Small tables with named rows and columns. After each table, cells are looked up by row and column.

las:
            miv  tokeve    vuga    rupe     ruk     fud  vifube     ful
vig       3.842  -2.643  -1.998   3.342   0.262   1.878   2.892  -1.062
gil      -1.727  -0.011   4.967   2.339   2.724   1.384  -3.181  -0.733
pimulin   2.933   2.306  -1.978   5.198  -0.496   2.372   4.604  -0.329
damuv     2.953   4.187   5.396  -0.900   1.594  -1.854   0.458   2.248
mef       3.483  -5.479   4.541   0.792   4.055   5.700   1.352   4.321
tekaz     3.287   0.165  -0.461   3.213   0.746   3.753   3.155   1.823
tal       6.787   2.182   0.288   3.884   5.507   6.571   3.307   7.029
pumakup   1.786   3.890  -0.815   2.105  -0.450   2.129   2.588   4.593
gesob     2.068   3.866   5.499  -0.490   5.726   3.461   0.951   3.492
zisomup   2.627   3.555  -0.922   2.894   0.608   2.888   3.024   1.375
zazedi   -2.591   2.998  -2.604  -0.756   2.941   0.747   4.149   0.338

tekaz, vuga: -0.461
tekaz, fud: 3.753
mef, tokeve: -5.479
mef, ruk: 4.055
zisomup, fud: 2.888
mef, fud: 5.700
gil, miv: -1.727
pumakup, rupe: 2.105

kezub =
|  | suzafud | tas | gam | gilusus |
|---|---|---|---|---|
| betoz | 724 | 716 | 725 | 479 |
| fir | 622 | 663 | 689 | 859 |
| ruzabat | 726 | 707 | 591 | 557 |
| mit | 742 | 769 | 758 | 982 |
| mena | 744 | 727 | 755 | -850 |
| fidup | 763 | 784 | 728 | -108 |
| suk | 770 | 782 | 778 | 609 |

What is the suzafud of suk in kezub? 770
What is the suzafud of mena in kezub? 744
What is the gam of mit in kezub? 758
What is the tas of fidup in kezub? 784
What is the suzafud of mit in kezub? 742
What is the tas of suk in kezub? 782
What is the gilusus of fidup in kezub? -108
What is the gilusus of suk in kezub? 609
What is the tas of mit in kezub? 769
What is the suzafud of ruzabat in kezub? 726
What is the tas of fir in kezub? 663
What is the gam of fidup in kezub? 728
What is the gilusus of mit in kezub? 982
What is the gilusus of mena in kezub? -850
What is the gilusus of ruzabat in kezub? 557
What is the suzafud of fir in kezub? 622
What is the suzafud of betoz in kezub? 724
What is the tas of ruzabat in kezub? 707
What is the gam of mena in kezub? 755
Which row has the largest gilusus? mit

Table simasip
         zafa  zutom  gupeb  nagafub  zabete  gesum
nizu      205    101    186      154     158     47
toretas   205    101    176      144     158     47
nurez     205    101    176      154     158    151
velim     205    101    182      154     158     47
pul       205    101    178      154     158     47
tatab     205    101    186      154     158     47
nitap     205    101    176      132     158    100
buf       187    127    176      154     158    153
toketo    205    101    125      154     158     47
doz       205    101    176      153     158     47
led       191    127    176      154     158    153
kemo      189    110    117      154     158    128

What is the zafa of pul in simasip? 205
What is the zutom of toretas in simasip? 101
What is the gupeb of velim in simasip? 182
What is the zafa of toketo in simasip? 205
What is the gesum of toketo in simasip? 47
What is the zabete of kemo in simasip? 158
What is the zafa of toretas in simasip? 205
What is the zabete of nizu in simasip? 158
What is the nagafub of pul in simasip? 154
What is the gesum of velim in simasip? 47
What is the zutom of tatab in simasip? 101
What is the gupeb of tatab in simasip? 186

Table noporel
|  | rus | fas | zitivo | vonof | zis | vuk | sos | tam | kup |
|---|---|---|---|---|---|---|---|---|---|
| bezumef | 117 | 226 | 151 | 209 | 129 | 216 | 232 | 140 | 199 |
| piminul | 183 | 89 | 132 | 110 | 63 | 43 | 236 | 73 | 201 |
| ponuga | 55 | 75 | 202 | 87 | 246 | 137 | 60 | 90 | 161 |

fas of piminul = 89
vuk of bezumef = 216
rus of bezumef = 117
zitivo of ponuga = 202
vuk of piminul = 43
tam of bezumef = 140
vuk of ponuga = 137
tam of ponuga = 90
vonof of bezumef = 209
fas of bezumef = 226
rus of ponuga = 55
kup of piminul = 201
zis of ponuga = 246
kup of bezumef = 199
zitivo of bezumef = 151
vonof of ponuga = 87
rus of piminul = 183
sos of ponuga = 60
zis of bezumef = 129

luz:
	zugu	daz	gon
nul	3.2	-3.2	4.1
dagasu	1.8	-1.6	2.5
zuzen	1.0	2.7	1.1
pek	-1.5	2.1	-0.7
sut	3.7	-3.7	4.7
teg	3.5	-7.0	8.7
revav	0.5	1.6	0.1
bemoz	2.9	-3.9	4.8
lono	-0.1	3.0	0.6

zugu of dagasu: 1.8
gon of lono: 0.6
gon of teg: 8.7
zugu of bemoz: 2.9
daz of dagasu: -1.6
daz of bemoz: -3.9
gon of zuzen: 1.1
zugu of revav: 0.5
gon of revav: 0.1
daz of sut: -3.7
daz of nul: -3.2
zugu of zuzen: 1.0
zugu of nul: 3.2
zugu of pek: -1.5
daz of zuzen: 2.7
daz of revav: 1.6
daz of pek: 2.1
Which row has the largest zugu? sut

dag =
,mosagob,logog,beno,fet,tuk
zoli,197,104,139,99,78
fal,86,114,97,128,124
fabe,120,113,183,114,74
mafedup,93,116,85,92,113
siridos,92,103,80,55,116
lugane,110,105,45,88,84
sezu,129,108,102,77,89
lige,146,126,146,120,122
zivi,11,97,30,106,121
vupog,128,137,77,92,129

logog of lugane = 105
mosagob of lige = 146
logog of siridos = 103
fet of vupog = 92
fet of zoli = 99
beno of vupog = 77
mosagob of zoli = 197
tuk of sezu = 89
fet of fabe = 114
logog of mafedup = 116
logog of zivi = 97
logog of lige = 126
Row with the largest fet: fal

Table faded
         fuvodep    fas  dubebeg   relo  nelemu  vapezak  dedof  lekitun    rin  namaro
ber         0.89  -0.02     0.14  -0.45   -0.25     0.49   0.81     0.30   0.64   -0.47
rul         0.04   0.76     0.15   0.10    0.20     0.32   0.03     0.04  -0.08   -0.14
ligisir     0.23  -0.11     0.10   0.32    0.18     0.14   0.24     0.35   0.12   -0.22
ralesed    -0.21   0.68    -0.03   0.70    0.08     0.20  -0.22    -0.12  -0.46    0.76
birotod     0.47  -0.57    -0.03  -0.24    0.25     0.47   0.84     0.40   0.55   -0.36

ber, dedof -> 0.81
ligisir, rin -> 0.12
rul, vapezak -> 0.32
ber, dubebeg -> 0.14
rul, lekitun -> 0.04
birotod, lekitun -> 0.40
ralesed, rin -> -0.46
ralesed, dubebeg -> -0.03
ber, vapezak -> 0.49
ber, fuvodep -> 0.89
ligisir, namaro -> -0.22
ralesed, dedof -> -0.22
birotod, rin -> 0.55
birotod, fuvodep -> 0.47

